These are the activations of a small network on made-up records, seen along a few directions, one row for each record.
Each row is followed by the record's values for the fields E, N, C, D, B.
Not every record has every field; a missing one is left out.
The largest differences between rows may come from other fields.
Strong random noise was added to every row along 2 fixed directions; ignore it. To show where, here is one row again and again, with new noise each time:
[-185 -172 -230   11  286 -318  240  -34  -22    8  149 -428 -151   21
  393  208 -152]
[-195 -377  -41 -161  301 -223   -5 -210 -214   66  128 -249 -131  137
  530  319 -165]
[ -79 -470  157 -426  159  -63 -346 -242 -263   31  193  110   36  363
  274   50  130]
[-123 -494  139 -379  214  -94 -293 -280 -299   60  164   33  -18  316
  403  177   21]

[  25   35  476  216   94  539  -32 -103  -22 -345  397  402 -473  212
  114 -198  628]	E=e1 C=c1 D=d1 B=b2
[  98   13   48 -135  151  -32 -184 -163  -51  -50 -224   82   96  -97
   51    3 -288]	N=n4 C=c1 D=d2
[ 184  267   -1  346  -43  289   47  -49  -64 -150   10 -135  -82 -205
   81   53  190]	N=n3 C=c1 D=d1 B=b1
[ 225  151 -113 -103  175   29  237  214  332  -11  189  170  281  165
 -120 -482  334]	N=n2 C=c1 D=d2 B=b3
[  43   10 -117 -118  -51   78 -172  -30 -178  111   87   81 -140  177
  222  252  -22]	N=n6 C=c2 D=d1 B=b1
[-140 -104 -189  -62  101  -29   21  146  -26  111  -62  -82 -110  155
  -88   28  -16]	E=e1 C=c1 D=d1 B=b1
[-176  -55   51 -170  173   10   72   27  -24   22  132 -187  -74  168
   96  -44 -103]	E=e2 C=c1 D=d2 B=b1
[  63  233  149  272   68 -147  140  151   57 -155  -12  -94 -182 -184
 -165  246   -9]	N=n4 C=c2 D=d1 B=b1
[ -96   31  297  371   51  305   89   35 -270 -100  128  -19 -177 -272
  428  514 -140]	E=e1 C=c2 D=d1 B=b3
[ -55   68 -416 -435  -88 -301  -90  295  156   57  -22   18  287  233
 -354 -422  198]	N=n6 C=c1 D=d2 B=b3
[ 301 -180  328  -98 -317  -85 -405 -110 -151  260 -394  235  301   66
   -2   29 -122]	N=n3 C=c2 D=d1 B=b1
[-457 -348   88   97  300  -81  101 -169 -218   88   96  -19 -102   98
  535  461 -329]	E=e1 C=c1 D=d2 B=b3
[-158  -22 -117  -52  127   25  287  202   48  -47  257 -300 -124   90
 -113 -134   62]	E=e1 C=c1 D=d1 B=b1
[  64  501 -305  611  -45 -275  430  322  327 -367   21 -435 -134 -366
  -33  -59  -49]	N=n3 C=c2 D=d2
[-150  -38 -422 -356  -15 -260   86  199  111   82  -54 -128  164  136
  -67 -150   28]	N=n6 C=c1 D=d2 B=b3
[ 162 -307  217 -434  104  153 -254  -62  -97 -209  362  372   66  405
 -346 -262  465]	N=n1 C=c1 D=d1
[  80 -441  256 -199   57  284 -358 -144 -310   -5   60  207 -198  246
  347  280 -188]	E=e1 C=c1 D=d1
[  58  250  255  253  -88  217   37   25 -299 -182  117  -54 -167  -41
  149  278  127]	N=n3 C=c2 D=d1 B=b1
[-210   58 -309 -246   81 -279  256  110  137  187  159 -348   14   79
  -96 -136  121]	N=n6 C=c1 D=d2 B=b1
[ 128   11  -85 -132 -213   55 -105    8  112   18 -447  144  389 -145
 -242  -98  -47]	N=n5 C=c1 D=d1 B=b3
[ -80  -84 -219 -547  161 -239  -53  149  -20  135  113  102  241  201
 -376 -387  294]	N=n2 C=c1 D=d1 B=b1
[ -42 -133  189  -25  -28  261 -174  -96 -166  -99   95   74 -157  -81
  286  136 -129]	E=e1 C=c2 D=d2
[ 216  445  -42  669 -209  121  276   16  187   35 -358 -176 -225 -466
  289  595 -429]	N=n5 C=c2 D=d1 B=b3
[ 198  179  -16  297 -212   78  101  217  172 -169   29  -14   81 -296
 -298 -237   86]	E=e2 C=c2 D=d1
[  21  -34  -25 -114  263  251  158  109 -190 -191  516  143  -96  352
  105   52  372]	N=n2 C=c1 D=d1 B=b3
[ 253 -260  251 -551 -356  217 -644 -174   63  208 -167  505  309  174
 -321 -396   82]	E=e2 C=c1 D=d2
[-151  -85 -131 -341  384  -11  -23 -116 -198   79   30   52 -270  240
  346  348 -222]	N=n1 C=c1 D=d2 B=b1
[ 190  572 -157  703   77  168  673  215  230 -298   41 -515 -436 -338
  269  143   57]	N=n3 C=c1 D=d1 B=b1
[ -43   91 -235  114    6 -355  292   99   78   44 -128 -257  -16 -361
  230  102 -194]	N=n6 C=c2 D=d2
[ 111 -344  349 -246 -143  -26 -548 -323 -326  209  -55  277   72  -15
  343  263  -85]	N=n6 C=c2 D=d2
[-171  181 -199   16  251  -74  267   -6  -44  -18  319 -209 -141  221
  145 -177  176]	N=n6 C=c1 D=d2 B=b1
[ -51 -200  378 -284  -36  124 -395 -264 -290 -153  161  200   -8  377
   83 -108  242]	N=n3 C=c1 D=d2 B=b2
[ 134  -11  -17 -273   95   35  -89   79   90  110  334  255   69  370
 -396 -355  603]	N=n2 C=c1 D=d1 B=b1
[ -25  575 -339  491   66  -18  711  420  162 -229  150 -332 -198 -396
  184  121  100]	N=n6 C=c2 D=d1 B=b3
[-287 -132   19  -91  146  -91    5 -249 -219  -82  100 -144 -201  210
  329  184  -93]	N=n3 C=c1 D=d2 B=b1
[ 134 -274  353 -301  -41  107 -558 -129 -219  223 -205  233  187  168
 -109  -70   72]	E=e2 C=c1 D=d1 B=b1
[ -78  182  -30  220   10 -115   20  208   82  140 -313  -25  -17 -368
  -49   51  -15]	E=e1 C=c2 D=d1 B=b1
[ 176 -351  332 -135 -129  277 -552 -258 -227  203 -217  509  300  263
   -4   17    3]	E=e2 C=c1 D=d1 B=b3
[ 165 -164  -43   98   -5 -105   33  -27 -117   30 -247 -115  177  156
  -69  -94   23]	N=n3 C=c1 D=d1 B=b1
[-107    3   58  331  452   86  113   13 -327   95   -4 -309 -448    1
  575  497 -252]	E=e1 C=c1 D=d1 B=b1
[-203  -77  -21  -78  -22 -147  -31 -189  108  308 -313  -34  245    4
  -54  167 -119]	N=n5 C=c1 D=d1 B=b3
[  87 -216    6 -113 -171    7 -144 -108   36  -40    6   17  106   76
 -104  -61  153]	N=n3 C=c1 D=d1
[-181  -64 -316 -134  391 -205  432   55   42  -12  414 -425 -217   26
  194   91  -20]	N=n2 C=c1 D=d2
[ 144 -134  297   85 -304  112 -442 -394 -187  -32 -247  341   38 -222
  137  311 -254]	N=n5 C=c2 D=d2
[ 123   53  -22 -151 -326 -101 -346   77  385   47 -239  326  537   57
 -618 -400  253]	N=n5 C=c1 D=d2 B=b3
[ -96   36 -383 -207  154 -340  428  218  117   78  153 -468  169  168
 -100 -371  -27]	N=n6 C=c1 D=d2 B=b1
[  88  388  -80  311  -93  159   98  203  341 -316  -29  121  -88  -29
   63  -53  322]	N=n3 C=c1 D=d2 B=b3
[-149  103 -497   21  259 -400  655  321  371  -85  396 -480 -142   -7
 -150 -141  106]	N=n2 C=c1 D=d2

Here are new rows. What are their fields?
[  -7 -211  471 -108  -71  209 -117  -60 -337  -89  346  290   67  242
  261  265  267]	N=n6 C=c2 D=d1 B=b3
[  56   89  338  246   -8  179   -9  177  -18 -293  345   15 -139  -88
   66  -29  138]	E=e1 C=c2 D=d2
[  94 -177  412 -303  -78   55 -341 -285 -228   71 -345  467  107  -20
  -32   93 -121]	N=n4 C=c2 D=d1 B=b1
[ -17 -247   91 -231  -41  180 -355   99 -239   45 -291  276   44  275
   70   58  -50]	E=e1 C=c1 D=d1 B=b3
[ 114  186  146  213  -62 -150  123  -26   87  136 -292  127   19 -133
 -102  110 -202]	N=n4 C=c2 D=d1 B=b1
[-111 -118 -195 -339  183 -240  237  331  100 -175  610  -22  160  548
 -402 -400  430]	N=n2 C=c1 D=d2 B=b3
[ 131  264 -327   47 -305 -385  204  268  394  128  -45 -142  169 -282
 -294 -279   13]	N=n6 C=c2 D=d2
[  62  220 -318  211 -194  -90  212  199  437  -52 -206 -175  342 -176
 -484 -209  114]	N=n5 C=c1 D=d1 B=b3
[ -42 -267  -29  -98   46   44 -200  -74  -72   72 -253  138  -24 -168
  104    8  -92]	E=e1 C=c1 D=d1
[-102 -376  228 -259   22   50 -587  -72 -119  219  -97  335   62  323
   95  144   -1]	E=e1 C=c1 D=d2 B=b3
[ 175 -154  384 -212 -155  -57 -462 -185  -76  141 -228  391  215   89
 -125  138 -204]	N=n4 C=c2 D=d2 B=b1
[-159  -68 -439  -46  168 -311  406   64  -55  -84  294 -358  -17  195
 -142 -300  104]	N=n6 C=c1 D=d1 B=b1
[ 199   26  132 -190  -35   55 -351  -20  107 -210  177  256  199  182
 -474 -319  241]	N=n4 C=c1 D=d2
[ 218  570 -168  369  241   41  467  379  286 -281  510 -109 -249  -20
 -255 -381  618]	N=n2 C=c1 D=d1 B=b1
[-268  -19  450  -25  110   84 -134 -253 -488 -137  -34   28 -261  -88
  682  563 -164]	N=n3 C=c2 D=d2 B=b1
[  41  190 -274  568 -142  -57  335  272  122   51 -184 -222   45 -557
  -16  233 -350]	E=e1 C=c2 D=d1 B=b3
[  33  216  195  229    4  397  -68 -101  -97 -365  123  203  -24  -76
  375  128  182]	N=n3 C=c1 D=d2 B=b3
[  28 -243  579 -405  275  485 -471 -120 -451 -222  447  460  -12  644
  147 -354  336]	E=e1 C=c1 D=d2 B=b1
[ -46  120 -131   39  -60  -13  369   18  -72  117   78 -139 -155  -57
   75   65   93]	N=n6 C=c2 D=d1 B=b1
[  44   46  179  314 -196  215  -27 -192 -203 -134   40  221  -59  -34
  294  304  -40]	N=n3 C=c2 D=d1 B=b3
[-147 -249   26 -560  103  -73 -324 -168 -281   27   98  256  108  386
   42 -255  239]	N=n6 C=c1 D=d2 B=b1
[   3  237 -323  449   67 -164  246  222  203 -104  157 -320  -95 -226
 -158 -213 -182]	E=e1 C=c1 D=d2
[-100 -211   -4 -398  353 -134  249  145  -87  -37  415 -177   43  441
   66 -133  125]	N=n2 C=c1 D=d2 B=b1
[ -74 -134 -159   15  257 -334   42  -47 -170   15   -9 -170  -15   16
  348   71 -157]	N=n6 C=c1 D=d2
